Each row below holds a small network's activations on one input, seen along a few directions.
In each table, some parts of the input vary, and every possible input appears once, in random order.
A made-up example of a description, with smaller parts first: ring(8) and (point or ring(9) or (values(3) and line(4))).
Shared parts are said once, and a part with two or three values counts as separate values.
In the rows, zero is written as 128.

Other details of the inputs shift rows strongly along two fixed directions, in all tables alike. That doesn't count.
To show where, the next rows are all for the same input, with only those details redrawn:
[108 158 164 147 134 154 192 112 104 136 124 118 126 123 132 104]
[120 119 125 171 117 122 115 150 127 149 163 135 113 129 120 103]
[163 155 158  81 140 112 177  97 164  89  93 137 132 119 157 148]
[122 119 129 168 119 121 116 148 126 147 162 136 113 128 118 105]
[180 114 117 106 122  80  96 140 185 102 135 154 116 126 142 150]
[107 158 165 144 134 154 193 110 105 135 126 119 125 121 130 105]
[122 118 127 171 117 121 114 150 127 149 162 135 112 130 119 104]
[121 118 127 170 118 122 115 150 125 149 164 134 111 128 116 104]

Table:
row 1: [ 90 150 162 144 126 154 206 122 118 128 105 129 138 116 121 105]
row 2: [ 92 129 134 157 119 114 121 148 123 165 151 148 116 121 126 137]
row 3: [141 104  70 154 152 167  81 101  98 150 169  90 203 179  92 134]
row 4: [ 86 100 103 125 143 154  90 150  95 134 121 124 110 138 108 107]
row 5: [ 93 160 142 100 166 187 181  87  63 125  85 100 108 134 139 107]
row 6: [115 125 132 160 107 119  95 155  98 163 147 117 106 112 128 116]
row 7: [175 112 110  92  95  75  77 146 154 104 106 128 113 115 150 168]
row 8: [181  97 118  99 115  86  89 142 185 106 127 144 112 114 145 135]
row 9: [102  90 130 158  96 138 107 170 134 151 151 131 120 116 102  90]
row 10: [165  96  73  76 134 103  60 128 138  86  94 134 102 141 142 151]
row 11: [105 112 132 164 120 131 132 147 142 153 161 162 122 119 118 110]
row 12: [ 75 173 170 136 127 148 203 124  92 137  93 119 138 113 129 132]
row 13: [198 118 100 108 117 107  63 100 178 117 152  95 219 151 127 185]
row 14: [ 87 120  92 145 147 140  98 146 100 136 123 146 115 146 107 117]
row 15: [207  90  94 123 122 119  80 105 196 108 162 106 216 152 113 164]
row 16: [107 139 155 135 110 160 193 109  92 127 107 103 126 109 126  91]
row 17: [136 155 171  48 126 121 172 116 149  92  67 120 140 101 155 165]
row 18: [ 90 118  96 139 155 146 100 133 104 147 145 155 106 140 112 124]
row 19: [121 118 125 171 118 121 115 151 126 149 163 134 112 128 117 104]
row 20: [156 179 163  71 138 103 170  97 142 100  83 127 126 121 166 178]
row 21: [147 168 127  49 178 134 161  77 122  79  71 132 116 143 154 168]
Changing only one part turns row 2 into row 11. The same change can be made to row 17. Which row results?
Answer: row 9
What do these inputs look like to the network?
Answer: values(3) and (point or ring(6))
Change only the ring(6) part in row 21. List by row number the other rows that result.
Answer: row 4, row 5, row 10, row 14, row 18

Table:
row 22: [156 161 163  59 122 141 197  74 129  93  69  90 175 116 154 166]
row 23: [199 116 112 104 140 107  84 110 176 107 152 137 124 136 148 146]
row 24: [154 101 110  91 126 109  86 146 184 104 122 145 146 124 126 152]
row 25: [122 106 109 176 128 154 112 127 113 144 160 106 164 147 101 109]
row 26: [133 120 132 153 128 130 125 127 125 145 170 132 109 126 128  94]
row 27: [170 125 120 106 109  80 112 134 167  94 112 147  97 114 151 142]
row 28: [143 172 149  74 174 132 202  80 141  91  83 140 133 130 151 154]
row 29: [ 91 116  94 169 150 146 100 139 103 156 163 143 114 154 103 100]
row 30: [ 90 157 147 123 142 186 173  94  51 134 100  76 150 136 124 111]
row 31: [100 175 189 130 128 158 233 106 117 114 111 128 130 116 138 105]
row 32: [123 118 117 161 115 144 105 136  91 148 147  85 142 138 109 109]
row 33: [127 111 110 159 139 156 132 124 118 139 147 121 145 142 111  97]
row 34: [174  95 103 103 125 103 112 129 186  95 127 156 128 127 136 134]
row 35: [125 123 148 165 114 129 118 139 126 167 168 114 135 124 122 106]
row 36: [ 94 131 143 153 123 126 150 153 127 146 144 160 103 125 129 116]
row 37: [102 116 117 172 120 112 103 161 104 154 142 149  77 117 126 110]
row 38: [103 101  92 160 148 159  99 138 104 151 155 127 130 150  97  88]
row 39: [ 94 138 145 157 114 121 126 161 103 167 134 130 111 114 130 123]
row 40: [ 97 139 129 159 116 129 115 141  90 166 144 118 126 129 121 134]
row 41: [169 104 121 105 114 102 108 137 192 109 125 137 158 118 132 151]
row 42: [ 72 174 175 123 133 167 189 114  73 144  95 109 124 114 136 116]
row 43: [136 170 141  59 175 148 191  65 133  81  76 125 161 143 150 172]
row 44: [168 129 105  93 140  87  93 135 153 107 112 147 100 129 149 159]
row 45: [180 119 105 120 138  94 101 125 181  98 134 149 131 143 131 142]
row 46: [174 108 105 121 120  81 101 139 188  96 139 168 112 129 135 139]
row 47: [ 87 125 109 161 113 139  87 142  83 165 153 116 121 133 112 128]
row 48: [ 84 118 104 172 130 146 101 134 105 165 165 130 143 143 100 125]
row 49: [ 96 107 125 152 106 141  94 166  97 157 140 110 123 115 104 105]
row 50: [179 124 114 105  96  80  87 136 162 114 130 125 142 129 137 170]
row 51: [183 130 114 106 115  88  89 128 155 102 124 120 135 139 140 161]
row 52: [166 129 107 100 133  85  80 138 149 111 123 132 121 135 143 174]
row 53: [115 107 115 174 114 149 120 131 118 156 162 107 171 135  97 114]
row 54: [ 96 109 110 156 110 153  92 142  79 160 147  97 138 128 102 114]
row 55: [162 165 153  95 150 133 189  76 148  85  97 120 171 138 143 159]
row 56: [ 76 151 176 112 150 194 225 103  94 122  93 117 133 116 118  94]
row 57: [111 114 136 159  92 134 115 154 110 156 139 103 133 112 117 106]
row 58: [158  98  98  85 141 113  99 132 174  97 116 163 121 137 131 133]
row 59: [103  98 106 152 113 137  87 156  97 144 139 132  93 126 109  90]
row 60: [195 118 118 109 136 114  89 108 166 119 152 120 146 142 148 162]
row 61: [ 85 119 119 167 129 137 103 158 123 164 158 142 126 129 104 114]
row 62: [112 138 155 150 101 112 149 150 119 134 129 122  98 108 131 108]
row 63: [ 88 168 156 153 160 166 192  95  81 141 121 115 151 141 123 125]
row 64: [ 94 117 109 155 122 131  99 146  96 149 135 147  79 126 125 105]
row 65: [ 97 128 104 163 129 139  81 140  76 153 150 114 114 143 115 123]
row 66: [140 155 183  64 124 129 214  98 142  82  55 109 128 100 160 136]
row 67: [196 115 121 105 120 103  89 117 171 124 150 125 155 132 145 169]
row 68: [152 117 130  98 116  72 100 163 168 110 113 161  86 114 154 156]
row 69: [101 110 101 164 143 165 107 124  98 147 150 110 158 151 103 108]
row 70: [162 185 166  66 147 133 208  72 129  77  62 109 134 120 163 146]
row 71: [160 123 112 106 134  87 103 127 176 118 128 154 151 136 137 178]
row 72: [ 69 175 181 109 159 182 235  98  97 125  90 132 117 120 132 110]
row 73: [159 116  90  89 142  99  74 132 144 105 112 148  99 137 147 157]
row 74: [ 72 175 188 103 145 169 222 101  79 120  69 116 100 106 146 118]
row 75: [ 98 169 178 151 126 157 209 108 115 140 119 115 154 111 122 115]
row 76: [125 123 153 148 119 124 138 137 128 150 169 124 112 117 126  97]
row 77: [131 111 109 158 117 138 101 142 102 143 143 107 121 136 116  95]
row 78: [117 131 129 175 112 135 132 128 121 151 162 121 163 139 105 121]
row 79: [167 127 132 109  96  74  98 147 173 115 117 134 126 110 146 157]
row 80: [ 91 136 141 167 126 129 135 152 124 165 148 144 128 121 117 121]
row 81: [ 91 111  99 161 138 136 104 147 117 155 158 159  95 140 110 100]
row 82: [ 95 103 106 164 127 159 106 134 103 159 157 111 161 136  92 115]
row 83: [169 100  85  85 132 103  64 139 145 103 110 131 115 139 136 138]
row 84: [138 171 164  70 164 128 220  85 147  88  75 158 118 118 158 153]
row 85: [169 104 112  97 109  97 106 131 166  96 106 137 112 117 149 135]
row 86: [110 109 137 155 114 144 148 145 135 136 147 129 127 118 113  94]
row 87: [151  98 122  81 114  95  88 151 162  95  99 142 100 115 136 143]
Changing only one part turns row 46 into row 45. The same change can be made to row 37. Which row results?
Answer: row 44
Changing only one part turns row 69 into row 58. The same change can be made to row 30. Which row results?
Answer: row 59
What do these inputs look like to the network?
Answer: ring(6) and (point or (values(2) and ring(5)))
Change only the ring(5) part in row 31. List by row number the other rows that result.
Answer: row 36, row 56, row 72, row 86
Change only the ring(5) part in row 70. List by row number the other rows that result.
Answer: row 44, row 73, row 77, row 83
Start at row 72 and move only the ring(6) part, one step at a time. The first step leads to row 61. Which rows follow, in order?
Answer: row 48, row 43, row 29, row 81

Table:
row 88: [147  84  89 155  98 103  53 165 150 135 156 130 127 129 113 119]
row 89: [ 92 140 149 145 138 176 180 105  91 143 125 102 155 130 113 106]
row 90: [ 87 165 149 152 147 161 171 112  78 153 132 119 122 130 127 110]
row 91: [139 124 152 157 112 126 153 133 147 135 154 124 141 125 121 103]
row 92: [124  92  91 158 130 122  74 157 139 147 168 140 129 146 104 120]
row 93: [155 123 123  99 125  83  88 150 176 113 123 153 116 126 143 161]
row 94: [114 156 138 133 148 149 163 102 109 131 120 122 150 138 127 140]
row 95: [123  89  97 155 108  96  57 182 149 147 158 157  98 125 115 122]
row 96: [130 124 114 157 126 134 104 130 107 158 159 113 144 139 115 125]
row 97: [122 164 157 126 125 148 174 102 106 128 107  98 155 123 132 133]
row 98: [123  90 101 160  99 115  67 169 125 145 154 132 100 123 113 108]
row 99: [105  95 102 162 112 116  75 174 121 154 155 147  93 127 112  99]
row 100: [120 122 119 154 128 149 116 124  99 149 147 112 132 134 115 112]
row 101: [ 79 156 159 152 137 162 182 121  69 147 116 111 103 117 126  96]
row 102: [ 86 150 171 175 129 154 200 132 109 150 141 135 114 114 120  82]
row 103: [144  72  77 157 114 103  48 164 151 145 159 141 135 138 109 123]
row 104: [113 140 133 117 152 155 164 105 118 117 109 130 143 136 131 124]
row 105: [ 98 114 113 150 130 144 112 141 107 139 143 139 105 130 115  99]
row 106: [163 139 124  68 156 126 143  92 154  83  88 132 134 137 152 153]
row 107: [108 117 134 146 109 131 130 142 115 144 134 122 123 117 119 117]
row 108: [196  94  89  82 119  75  58 137 201  96 127 150 152 135 137 179]
row 109: [154 155 154  45 147 119 178 101 157  73  57 139 116 115 162 151]
row 110: [122 114 122 154 115 135 106 138 107 140 139 104 125 126 117 104]
row 111: [122 131 166 156 114 131 174 134 136 140 147 128 120 113 124 104]
row 112: [120 127 119 160 120 138 115 127 106 155 150 116 150 136 112 129]
row 113: [117 100 108 166  94 110  75 175 127 157 163 134 118 124 108 123]
row 114: [111 139 129 125 141 143 149 112 108 124 119 128 111 130 130 111]
row 115: [119 122 108 155 140 141 110 129 106 146 148 127 122 145 115 116]
row 116: [126 110 111 156 101 120  85 157 130 146 155 121 140 129 110 122]
row 117: [156 107 104  86 135  93  96 135 179  92 112 159 118 132 140 152]
row 118: [ 80 156 152 150 148 172 182 108  70 144 123 116 111 127 121 100]
row 119: [103 128 142 152 109 133 121 143 114 151 142 116 128 116 120 125]
row 120: [158 147 155  50 133 116 178  95 161  76  65 130 136 110 166 163]
row 121: [131 107  98 162 112  92  49 179 130 164 174 142  93 130 120 126]
row 122: [102 123 127 154 126 132 116 148 102 140 136 130  94 123 124  99]
row 123: [123 147 146 120 141 149 158 101 120 130 117 110 165 132 127 138]
row 124: [172 158 159  77 155 126 204  81 185  80  98 149 156 128 153 154]
row 125: [134 119 140 165 124 137 150 126 139 146 166 131 147 131 117 101]
row 126: [134 114 113 164 106 117  75 151 116 157 168 112 129 131 119 122]
row 127: [150 155 146  78 135 100 149 117 156 102  86 142 124 118 157 166]
row 128: [201  90  86  79 126  80  51 132 193  89 123 141 132 136 142 164]
row 129: [ 88 159 145 158 150 175 182 101  67 148 133 108 135 139 117 109]
row 130: [115 113 123 147 114 146 111 142 111 138 138 107 128 124 112 101]
row 131: [ 92 165 165 153 125 172 191 105  62 144 125  83 141 128 120 103]
row 132: [189 100 107  88 112  73  64 146 180  98 123 142 107 118 149 169]
row 133: [159 129 134  77 124 121 140 108 154  94  96 120 141 120 145 143]
row 134: [150 147 142  71 133 103 153 119 162  95  84 148 127 117 153 164]
row 135: [135 157 159  66 152 164 202  76 124  95  78 107 156 125 142 136]
row 136: [ 91 141 152 152 120 157 166 122  78 141 119 103 111 116 126  95]
row 137: [189 107 112  99 129  73 102 133 224  89 137 181 118 126 148 157]
row 138: [168 146 122  83 152 111 132  99 155  98 109 135 143 142 151 170]
row 139: [171 134 131  89 126 111 131 109 145  99  99 114 136 124 147 152]
row 140: [116  98  96 161 122 102  57 170 145 152 176 150 114 136 111 130]
row 141: [ 99 135 121 161 129 131 119 139 107 153 149 135 122 133 113 123]
row 142: [ 86 147 138 161 143 170 172 112  86 150 131 121 148 138 112 116]
row 143: [168 111 118  93 117  99 102 134 172 103 117 128 146 125 136 153]
row 144: [ 71 156 151 154 139 169 185 117  80 152 127 122 130 128 113 105]
row 145: [ 87 140 133 152 149 181 166 110  81 142 123 115 131 138 113  96]
row 146: [110 155 138 130 145 146 161 109  99 131 121 129 117 131 132 126]
row 147: [106  96 108 161 114 111  82 175 125 146 152 147  98 125 115 108]
row 148: [158 137 126  63 155 130 151  96 160  85  88 137 141 139 146 154]
row 149: [150 131 127  77 143 114 139 114 165  89  99 152 128 127 144 156]
row 150: [ 90 142 148 137 141 186 175 103  79 140 121  95 142 130 114  92]
row 151: [146  94  99 159  97  96  45 164 152 143 168 128 140 133 112 138]
row 152: [125 131 121 146 130 143 127 119  99 146 143 110 142 139 118 122]
row 153: [136 177 166  76 148 130 198  95 123  98  71 127 120 117 160 148]
row 154: [121  90 106 155 101 114  75 164 128 145 149 134 105 121 115 112]
row 155: [105 125 122 153 140 138 120 129 116 148 150 127 145 142 115 131]
row 156: [166 152 147  71 127 100 147 107 153 104  94 125 132 116 165 169]
row 157: [149 151 141  47 152 130 174  89 157  78  74 144 128 124 155 152]
row 158: [114 128 130 158 111 127 121 140  98 152 141 115 113 124 125 118]
row 159: [167 121 121 102 111  81  92 139 170 113 119 139 127 119 149 168]
What do these inputs look like to the network?
Answer: ring(6) and (point or ring(11))
Changing only the ring(6) part turns row 154 into row 99. The same change can be made to row 132. Which row results?
Answer: row 101
Changing only the ring(6) part turns row 136 into row 122. The same change can be made to row 120. Which row results?
Answer: row 147
Start at row 145 and move only the ring(11) part, one step at a time. The first step leads to row 106. Which rows follow, in order?
Answer: row 115, row 129, row 138, row 94, row 155, row 142, row 92, row 104, row 148

Table:
row 160: [129 154 152  83 143 135 178 101 130 102  86 132 122 119 150 139]
row 161: [171 104 104  93 123  84  77 145 179 103 123 152 116 127 141 156]
row 162: [127 136 124 130 144 157 147 100 115 126 129 111 162 144 118 127]
row 163: [124 151 154 105 134 127 170 118 130 113  99 134 117 117 144 133]
row 164: [167 164 146  57 161 139 187  64 153  79  79 118 174 137 153 171]
row 165: [162  91  95 124 109  86  56 161 169 122 145 145 116 128 128 142]
row 166: [158 139 129  91 146 141 150  89 139 100 106 111 161 138 137 145]
row 167: [160 161 149  53 156 144 187  66 148  80  74 112 175 133 152 171]
row 168: [ 72 134 140 176 127 163 147 138  74 164 144 117 112 125 109  87]
row 169: [ 80 125 135 190 126 167 148 136  86 168 162 118 130 131 100  81]
row 170: [141 142 133  99 139 144 150  96 127 112 106 108 164 134 133 147]
row 171: [141 149 154  92 131 123 167 109 143 104  96 128 129 116 148 144]
row 172: [132 137 129 132 140 151 144 103 113 130 132 107 155 139 123 126]
row 173: [ 85 133 141 184 128 162 155 133  91 165 158 120 130 129 106  90]
row 174: [ 63 140 147 182 125 167 165 137  67 165 138 119 105 121 110  79]
row 175: [ 70 141 146 184 126 163 155 137  69 170 149 113 115 125 109  88]
row 176: [ 80 136 143 179 121 156 146 139  79 167 151 114 118 124 110  94]
row 177: [142 127 133 106 123 112 129 132 150 110 114 136 120 121 138 136]
row 178: [158  90  89 130 110  69  45 174 174 124 150 164  94 127 131 144]
row 179: [ 81 138 131 185 133 175 146 120  71 170 156 101 154 140 100 100]
row 180: [127 149 146 100 138 122 160 118 132 111 100 138 112 120 145 138]
row 181: [171 103 108  96 116  80  81 148 184 102 123 155 111 122 143 153]
row 182: [160 137 129  88 137 134 142  94 139 101 102 108 162 134 138 151]
row 183: [110  84  89 182 108 105  49 188 126 162 176 150  89 131 105 102]
row 184: [174  89  80 133 113  90  37 150 164 128 159 131 141 142 122 150]
row 185: [144 137 138 105 125 115 138 122 143 114 112 132 127 121 142 143]
row 186: [178 105 110  88 117  82  83 141 187  97 117 149 120 123 145 159]
row 187: [ 67 140 143 182 127 160 152 140  69 170 149 121 106 125 110  88]
row 188: [186  78  76 108 111  50  15 176 203 111 151 171 100 132 138 165]
row 189: [131 153 157  89 137 139 180 100 128 106  91 121 134 118 146 137]
row 190: [134 174 175  58 150 140 222  82 134  82  57 127 131 113 161 146]
row 191: [116  85  95 192  97  99  47 189 132 166 187 145  99 129 104 106]
row 192: [126  86  95 176 100  94  50 184 141 157 177 150  96 127 112 115]
row 193: [ 82 139 135 183 128 175 147 121  67 172 154  95 154 137 101 100]
Changing only one part turns row 177 into row 191. The same change can be made to row 161. Which row results?
Answer: row 175
What do these inputs look like to the network?
Answer: values(2) and (point or ring(5) or ring(11))
Change only the ring(5) part in row 182. List by row number the other rows that result.
Answer: row 162, row 166, row 167, row 170
